A small network was shown many inputs. Here are its activations along a few directions, one row for each input.
In each table, some parts of the input vary, and every possible input appears once, in random order.
A made-up example of a description, with smaller parts first: one of 5 places around a ring, together with either a single point or one of 9 places along a line or (one of 3 separate values, together with one of 6 places along a line).
Shared parts are said once, and a part with two or three values counts as separate values.
In the rows, 128 means zero.

Other details of the inputs vary at random and push rows far along two fixed directions, the same in every table; ignore that.

A family of inputs:
row 1: [133  62 210 147  74  55 132 125  35 113  72]
row 2: [199 180 100 119 123 121 147 138 126 106 127]
row 3: [186 180 100 113 120 123 150 136 118 105 123]
row 4: [156 153 129 114 112 139 149 131 122 117 125]
row 5: [127 148 130 117 123 130 147 131 121 116 120]
row 6: [ 47  94 160 121 161 135 127 125 145 153 136]
row 7: [ 73  62 200 150 124  99 112 131 101 142 125]
row 8: [129 128 148 124 130 134 126 134 133 132 140]
row 9: [ 89  66 140 156 107 105  87  89 103 116  98]
row 10: [140  72 208 158  74  54 130 132  46 100  72]
row 11: [178 171  49 126 117 160 103 112 162 127 140]
row 12: [214 186  95 108 122 140 147 137 142 121 142]
row 13: [231 169  59 137  95 135 105 102 134  99 128]
row 14: [155 188  90 106 153 179 144 135 183 133 168]
row 15: [ 66  61 126 149 116 115  99  88 125 114 116]
row 16: [ 67 173  95  93 173 182 150 129 180 138 155]
row 17: [224 172  58 137  84 130 102 130 138 136 116]
row 18: [246 115 177 167  59  66 129 144  59 100 105]
row 19: [246 129 163 165  67  60 130 147  62  95 104]
row 20: [153 148 132 130 125 123 137 138 129 116 129]
row 21: [200 182 100 115 114 119 152 135 113 102 121]
row 22: [127 160 116 115 142 145 143 134 147 123 136]
row 23: [162 199  77 114 160 167 140 143 185 135 177]
row 24: [ 17  63 194 141 145 108 124 126 115 138 110]
row 25: [149 152 122 129 138 148 134 137 153 137 159]
row 26: [109 102 161 139 131 101 130 132 105 128 112]
row 27: [205 179  99 118 123 127 148 137 128 115 129]
row 28: [136  63 209 151  82  58 128 127  51 117  78]
row 29: [112 126 131 132 152 124 129 136 137 143 143]
row 30: [147 123 156 130 105 116 140 132 108 118 115]
row 31: [ 87  98 163 138 137 100 128 132 109 123 111]
row 32: [ 38  98 163 125 157 149 129 126 150 146 139]
row 33: [157 164 119 105 121 148 142 132 131 124 139]
row 34: [145  54 212 166  86  52 117 134  55 125  94]
row 35: [ 17 111  83 128 158 177  96 107 185 168 140]
row 36: [ 78 140 120 113 164 141 140 129 150 131 134]
row 37: [146 131 138 123 130 123 133 133 131 133 133]
row 38: [120 102 115 150 111 126  94  94 116 127 113]
row 39: [ 31  99  82 123 163 170 106  87 188 133 153]
row 40: [120 135 126 133 150 118 131 138 136 132 142]
row 41: [ 23  71 179 132 152 111 131 121 113 143 106]
row 42: [ 61  55 107 119 173 164 119 152 134 146 134]
row 43: [147 157 108 128 150 127 135 140 146 130 149]
row 44: [184 103 185 140  65  77 132 133  51 103  89]
row 45: [ 40  90 165 132 158 113 127 128 125 134 119]
row 46: [204 162  64 136  97 139 101 112 137 119 126]
row 47: [163 167 104 118 144 138 141 137 146 128 141]
row 48: [194 168 118 119 111 138 145 137 131 113 133]
row 49: [106 120 151 123 138 138 124 132 137 137 142]
row 50: [ 30 117  80 122 154 171  93 116 187 177 134]
row 51: [242 213  83 103 103 153 157 140 138 105 142]
row 52: [150 123 142 142 129 103 129 138 111 131 129]
row 53: [ 67 137 114 111 186 168 130 130 188 168 175]
row 54: [ 42 118 135 110 164 145 143 122 139 143 126]
row 55: [ 78 161 106  93 174 187 136 129 188 149 168]
row 56: [148  91  82 117 151 161 126 156 132 131 137]
row 57: [137 151 120 105 132 139 146 127 131 131 132]
row 58: [100  95 177 129 117 114 126 128 105 129 116]
row 59: [110  92 177 144 123 110 116 135 112 139 136]
row 60: [ 75 122  82 134 132 159  97 112 165 153 130]
row 61: [109 139 125 113 139 131 146 127 123 128 122]
row 62: [167 147  77 138 115 146 101  99 138 123 131]
Each input here is: one of 2 separate values, together with either a single point or one of 6 places along a line or (one of 4 places along a line, together with one of 6 places around a ring).
Q: Changing only the choice among 2 separate values turns row 24 into row 20. The same change can be made to row 58. Which row results?
A: row 55
Q: Changing only the choice among 2 separate values turns row 48 into row 30. The same change can be made to row 34. Which row results?
A: row 53
Q: Which other rows does row 3 become when the choice among 2 separate values takes its other values? List them by row number.
A: row 21
Q: Which other rows does row 22 become when the place on the line of 4 takes its other values? List them by row number.
A: row 16, row 19, row 20

A family of inputs:
row 63: [131 116 163 142 126 105 124 136 111 132 130]
row 64: [140 156 120 106 130 145 150 132 135 128 132]
row 65: [ 52  86 155 131 127 131 114 109 127 132 115]
row 66: [119 107 163 123 128 121 138 145 103 128 118]
row 67: [133 109 120 129 110 121 121 127 106 123 107]
row 68: [178 127 118 146  96  97 123 128  96 109 103]
row 69: [154 131 153 136 122 104 140 145 104 116 123]
row 70: [158 111 136 146 120 103 122 134 112 120 122]
row 71: [ 99 119 161 130 128 107 141 125 112 124 115]
row 72: [142 103 129 144  98 112 110 124 110 122 108]
row 73: [120 105 132 153 114 106 105 116 114 133 112]
row 74: [141 128 158 136 107  96 136 127 109 117 115]
row 75: [170 165 104 128 114 129 129 119 133 109 128]
row 76: [172 100 140 144 105 106 117 136 105 121 120]
row 77: [ 51 110 156 117 170 135 142 139 135 143 131]
row 78: [ 34  96 127 135 155 138 111 116 150 145 125]
row 79: [ 46 115 116 109 187 155 131 130 164 148 147]
row 80: [141 131 113 135 143 129 116 129 147 139 148]
row 81: [177 141 100 114 131 141 133 141 131 124 137]
row 82: [167 166 101 124 118 130 136 120 128 109 127]
row 83: [151 192  95 100 152 152 158 131 158 128 143]
row 84: [151 175  65 108 147 154 134 128 157 128 140]
row 85: [ 90 153 112 103 156 167 145 127 168 142 152]
row 86: [ 74 104 173 137 130 106 122 117 119 139 122]
row 87: [138 150 102 110 125 152 136 121 133 119 127]
row 88: [ 93 147  98 114 147 172 115 108 172 143 150]
row 89: [121  97 143 142 131 105 126 133 108 125 120]
row 90: [117  80 151 149 125 117 109 126 116 140 129]
row 91: [135 155 110 131 125 135 119 112 143 126 134]
row 92: [166 157  98 118 113 145 133 120 132 113 129]
row 93: [ 65 119 132 117 148 135 134 114 131 128 117]
row 94: [163 158  78 111 148 165 134 138 163 131 160]
row 95: [106 122 101 125 133 149 120 124 143 133 129]
row 96: [133 138 130 119 139 146 141 144 137 131 144]
row 97: [153 180  99 108 137 162 133 125 169 140 161]
row 98: [115 111 167 140 130 106 131 140 113 126 123]
row 99: [198 125 156 142  92 101 132 148  93 114 118]
row 100: [196 127 152 144  96 107 126 142  96 125 128]
row 101: [ 78  79 143 147 120 119  99 115 121 145 113]
row 102: [153 128 152 128 102 111 132 129 115 121 119]
Q: Changing only one part turns row 98 into row 99. The same change can be made to row 84. Which row results?
A: row 67
Q: Changing only one part turns row 66 into row 77. The same change can be made to row 97. Which row results?
A: row 86
Q: What do these inputs look like to the network?
A: one of 2 separate values, together with one of 4 places along a line, together with one of 5 places around a ring
Q: A walk changes only the place on the ring of 5. It starts at row 92 and steps to row 95. List the rest of the walk in order.
A: row 94, row 96, row 85
Q: Which other rows does row 70 become when the choice among 2 separate values takes its other values? List them by row number.
A: row 76

A family of inputs:
row 103: [129  96 157 148  96 102 110 115 102 124 110]
row 104: [183 126 124 133 127 125 131 151 132 125 143]
row 105: [ 91  93 135 137 130 117 119 121 112 124 110]
row 106: [144 134 103 130 116 127 121 124 126 126 116]
row 107: [148 100 169 151 106  99 118 147  91 131 114]
row 108: [111 124 133 133 151 133 126 140 150 145 156]
row 109: [ 96 153 131 111 150 139 145 127 144 131 135]
row 110: [133 148  92 120 145 151 127 123 150 124 142]
row 111: [108 143 129 109 140 144 146 131 140 127 131]
row 112: [234 198 102 114 102 125 152 141 121 101 130]
row 113: [118 140 124 106 137 151 149 132 133 127 133]
row 114: [148  92 168 139 120  96 126 141  89 133 118]
row 115: [ 92 147 142 120 148 128 144 123 141 131 131]
row 116: [123 138 108 125 140 147 122 120 147 126 142]
row 117: [ 83 118 114 126 138 143 116 115 148 144 128]
row 118: [ 88 120 121 128 132 141 115 114 147 143 131]
row 119: [154 140 117 132 118 134 119 118 134 122 135]
row 120: [120  95 136 142 108 102 117 123  96 119  97]
Q: What do these inputs look like to the network?
A: either one of 4 separate values or one of 5 places along a line or one of 9 places around a ring
Q: List by row number the other inputs of the same sort as row 112.
A: row 109, row 111, row 113, row 115
